A small network was shown many inputs. Here are its activations along a few directions, one row for each input.
Each table varies a few parts of the input and shows all the possible inputs, shuffled.
A made-up example of a description, with smaller parts first: ring(5) and (point or line(11) or (values(3) and line(6))).
Shared parts are said once, and a part with two or three values counts as separate values.
(in the rows, 128 means zero)

A family of inputs:
r1: [ 72 128 122 148 154 129 103 110 146 145 131 172 161 122 102 124 157 132]
r2: [ 88 177 159 118 111 139 126 119 105 143  90 143 152 136 113 158 129 152]
r3: [200  66 129 200 115 157 161 215 178 156 169 109 168 138 187 188  73  86]
r4: [135 126 111 122 179 141 117 115 155 153 158 140 112 123 147  85 130 107]
r5: [162 157 163 112 103 152 132 121 132 141 105 105  88 131 158 102 112 147]
r6: [135  97 114 153 143 136 126  94 142 113 145 112 107 100  96  84 148 131]
r7: [ 84 172 133 102 103  88 123 141  87 140 115 145 146 132 134 183 127 154]
r8: [125 113  81 106 194 117 139 107 111 107 157 139 139 122 106 123 132  87]
r9: [135 158 115  92 131  95 156 128  68 113 140  96 106 114 128 162 111 133]
r10: [ 90 178 135  88 124 124 132 134  88 129  90 162 167 150 122 177 120 126]
r11: [ 92  90 143 165  85 125  83 121 177 114 104 151 141 134  99  90 175 157]
r12: [155  87 132 140 110 136  98 125 185 123 129 121  92 135 144  52 150 129]
r13: [139 163 139 108 137 145 159 106  86 118 115  94 111 119 108 138 114 132]
r14: [128 120  88 106 172  91 113 136 139 147 182 142 105 120 168 109 126 109]
r15: [118 107  78 120 172  85 132 116 109 115 181 123 115 103 117 126 137 112]
r16: [ 73 127  99 118 169 112 106 121 130 130 131 190 179 138 113 144 149 106]
r17: [158 124 160 127  72 141 139 117 114  88  84  76  90 132 106 104 134 158]
r18: [153 177 128  64 150 133 146 140  99 136 116 132 118 150 165 139  94 103]
r19: [151 176 149  94 137 150 141 125 116 149 117 114 103 137 158 121 103 128]
r20: [124 114 101 136 179 134 136  96 126 121 157 121 121 106  97 103 140 111]
r21: [169 136 171 113  71 145 123 134 144 119  87  96  82 150 155  87 124 151]
r22: [144  76 121 154 111 130 115 106 156  91 127 101 101 118  95  69 159 136]
r23: [130  64 139 234  82 140 141 206 166 151 138 151 221 144 131 236 101 116]
r24: [190  52 119 220 112 148 181 193 137 118 173  89 180 121 125 207  88  89]
r25: [150 145 152 126 103 147 149 104 102 109 102  86  97 114 108 120 122 152]
r26: [146 172 125  78 131 100 137 147  98 145 142 115  97 132 179 144  99 130]
r27: [146 108 124 139 143 143 108 113 172 145 147 132  97 117 146  67 138 125]
r28: [107 137 180 137  45 135 108 130 135 112  62 124 131 150 110 123 149 179]
r29: [ 66 121  96 132 147  79  99 131 128 140 156 174 154 119 124 149 155 133]
r30: [136 125  91  93 194 123 120 127 140 138 158 158 130 139 156 105 121  83]
r31: [ 98 158 173 136  76 141 117 117 122 134  79 134 138 131 112 139 137 173]
r32: [141 164 118  78 151 129 165 122  70 105 115 113 127 132 115 157 106 107]
r33: [ 83 110 135 165 118 131  94 109 163 137 120 163 147 116 101 105 165 152]
Changing only one part turns r22 into r12. The same change can be made to r9. Which row results?
> r26
What is each input in this table made of?
> values(3) and (point or (values(2) and line(5)))
Start at r17 and move only the line(5) part, one step at a time. The first step leads to r25. Which rows follow, in order?
> r13, r32, r9
Which other rows does r23 become when the values(3) part takes its other values? List them by row number.
> r3, r24

A family of inputs:
r34: [141  97  74 156 168  95 178 171  81 118 190 120 181 115 118 234  91  79]
r35: [136  85  79 170 184 128 171 152 110 118 185 129 193 109  99 199 107  71]
r36: [194 126 128 106 142 155 152 149 136 127 134 108 111 140 169 113  94  92]
r37: [109  37 141 240  73 127  85 179 224 148 142 166 186 136 137 143 154 142]
r38: [197 135 121  91 127 122 160 167 109 125 141  99 101 145 186 150  77 100]
r39: [124 175 105  80 197 126 133 114 111 163 160 152 118 115 163 121 110 102]
r40: [112 190 169  85  86 147 135  88  79 105  52 124 114 123  99 125 134 169]
r41: [186  98 121 126 147 157 131 129 165 126 135 117 100 140 154  79 114  96]
r42: [126  55  73 191 190 130 150 132 140 116 185 138 182 108  84 165 128  77]
r43: [ 77 205 130  45 163 117 117  99  85 127 101 148 125 148 120 114 144 130]
r44: [129  94 159 207  79 159 131 205 174 163 122 157 215 151 151 208 103 119]
r45: [115 148  99 100 202 128 113  95 141 161 161 162 106 114 148  87 130 107]
r46: [ 94 137 153 116  74 119  90  66 126  95  74 134  88 109  82  59 181 189]
r47: [128 183  99  66 182  94 140 131  84 162 165 141 109 120 180 158  93 111]
r48: [116 199 161  71  72 115 144 106  56 106  59 114 106 127 118 162 116 175]
r49: [112  26  61 202 174 100 125 131 158 103 202 138 165  92  84 133 157  95]
r50: [ 59 150 113  76 150  89  72  79 133 116 120 157  99 131 102  48 190 152]
r51: [159 122 174 158  86 169 138 111 141 116  97  71  93 131 104  92 133 159]
r52: [ 82 213 123  32 148  85 126 116  59 128 107 137 117 152 138 151 127 138]
r53: [120  65 153 229  86 160 109 182 206 160 123 167 204 151 137 174 124 126]
r54: [104 120  85 111 184 100  87  94 160 151 177 161  91  98 145  56 158 125]
r55: [105 164 164 105  90 149 114  68 106 103  54 134 103 123  83  90 154 174]
r56: [ 69 178 125  65 167 119  96  80 113 125 102 158 114 147 104  79 164 135]
r57: [134 106 152 190  63 125 141 225 144 163 129 148 202 154 169 244  87 125]
r58: [174  70 108 137 130 127 105 127 183 115 153 116  84 124 153  49 144 111]
r59: [146  95 162 169  70 139 114 108 159 107 116  71  78 117 103  62 161 172]
r60: [166 150 179 138  82 167 159 132 114 117  95  62 104 130 119 126 112 153]
r61: [169 159 172 122  68 135 167 150  89 118 102  53  95 134 137 163  95 159]
Changing only one part turns r36 into r41. The same change can be made to r43. Which row results?
> r56
What is each input in this table made of?
> line(4) and (values(2) or ring(5))
Which other rows does r59 become when the ring(5) part takes its other values? List them by row number.
> r46, r50, r54, r58
Which other rows agree with r47 in the line(4) part? List them by row number.
> r34, r38, r48, r52, r57, r61

A family of inputs:
r62: [110 200 178  71  77 134 123  97  87 114  53 113  94 143 117 112 136 179]
r63: [123  60  77 183 179 115 127 157 164 139 195 157 178 118 128 156 129  81]
r64: [101 216 141  42 134 112 133  95  63 125  91 126  97 134 128 129 124 151]
r65: [144 170 199 101  40 153 120  95 116 102  45  79  64 137 115  71 144 195]
r66: [178  59 173 232  43 169 142 182 181 128 112  95 157 137 130 163 110 142]
r67: [145  86 151 203  76 149 145 189 153 138 123 127 189 141 133 202 105 125]
r68: [ 89 176 103  51 183 105 105  61  98 118 125 146  83 115 110  61 160 134]
r69: [129 202 101  23 199 109 141  87  69 127 139 121  75 122 146  96 117 110]
r70: [137 100 114 174 130 124 154 187 128 146 160 141 192 132 145 219  94  98]
r71: [124  34 101 217 141 130 104 152 205 138 178 153 168 120 120 117 150 105]
r72: [164  84  72 153 191 116 160 179 133 146 206 137 167 123 163 189  85  59]
r73: [ 91 147 126  85 143 119  82  55 140 114 107 143  72 115 103  22 183 159]
Changing only one part turns r66 into r67. The same change can be made to r65. Which row results?
> r62
What is each input in this table made of?
> values(2) and line(6)
Which other rows does r64 become when the values(2) part takes its other values? List them by row number.
> r70

A family of inputs:
r74: [162  47 131 232 118 157 126 178 209 159 173 131 164 122 153 144 114 109]
r75: [ 83 143 117  99 114  82  96 141 124 131 129 165 139 134 146 132 150 142]
r76: [140  65 117 222 113 128 160 174 138 135 173 109 181 105 113 208 109 118]
r77: [110 133  87  88 162  73 113 142 117 137 165 146 119 139 160 136 128 112]
r78: [119 121 101 125 189 124 106 109 160 159 171 148 107 121 148  83 138 111]
r79: [153  60 115 194  88 103 133 215 163 137 165 130 174 141 165 199 105 109]
r80: [113 145 154 109  65  98 105 138 122 123  89 134 111 148 145 135 135 170]
r81: [ 72 149 118 129 138 105 120 104 101 129 135 146 145  98  93 144 152 150]
r82: [155 146 164 122 105 155 120 112 149 137 112  91  74 127 142  63 134 154]
r83: [100 151 153 139  87 121 128 101  98 121  95 116 118 113  94 147 138 177]
r84: [145 156 152  87  81 105 126 142 107 115 108  91  87 143 154 117 124 155]
r85: [148 141 106 112 152 115 159 106  84 115 153  99 101  94 118 137 114 125]
r86: [115 165 108  90 194 134 140 126 108 151 140 156 150 145 141 152 105  91]
r87: [155  31 113 217 115 149 139 169 176 107 148 125 189 135 103 158 128  94]
r88: [132 163 152 118 103 128 150 107  84 113 114  74  94 110 105 129 128 162]
r89: [117 175 171 110  99 159 131 123 112 138  66 143 141 153 128 153 114 148]
r90: [ 89 175 137  99 148 144 122 125 114 146 104 174 169 139 127 149 126 119]
r91: [121 134 166 144  88 148  97 105 166 146  94 135  99 130 131  82 145 170]
r92: [170 122 118 117 156 143 127 111 148 140 152 117  80 110 159  71 120 116]
r93: [113 104  87 113 187 116 119 102 130 106 147 143 131 133  99  99 150  96]
r94: [161 106 103 105 153 136 141 103 119  88 130 113 104 121 110  88 132 101]
r95: [ 86 114 116 124 139 124 103 101 137 102 111 161 151 127  85  95 171 126]
r96: [114 116 151 133  88 141 112  98 135  95  73 130 122 141  85  98 156 154]
r97: [164 165 124  84 162 152 161 126  99 133 122 126 124 132 151 141  90  96]
r98: [145 129 149 111 104 149 133 104 120  87  92  88  97 137  95  80 146 139]
r99: [ 91 132 131 135 140 132  88 106 169 155 134 166 128 115 132  79 161 141]
r100: [160  94 137 194 122 166 161 195 150 153 142 140 205 148 146 214  84  87]
r101: [ 99 139  89 118 185  97 138 106  94 133 172 129 126 105 107 148 130 121]
r102: [148 187 169  89 115 165 153 127 100 130  84 101 117 148 137 135 105 134]
r103: [160 134 105  81 129  92 133 142 107 118 146 115  93 127 169 125 111 116]
What is each input in this table made of?
> values(5) and (point or ring(5))
Changing only the values(5) part turns r97 into r94. The same change can be made to r90. Which row results?
> r95
Which other rows does r83 become when the values(5) part takes its other values? List them by row number.
> r80, r89, r91, r96
Start at r84 and move only the ring(5) part, one step at a time. The first step leads to r103. Which rows follow, in order?
> r77, r75, r80
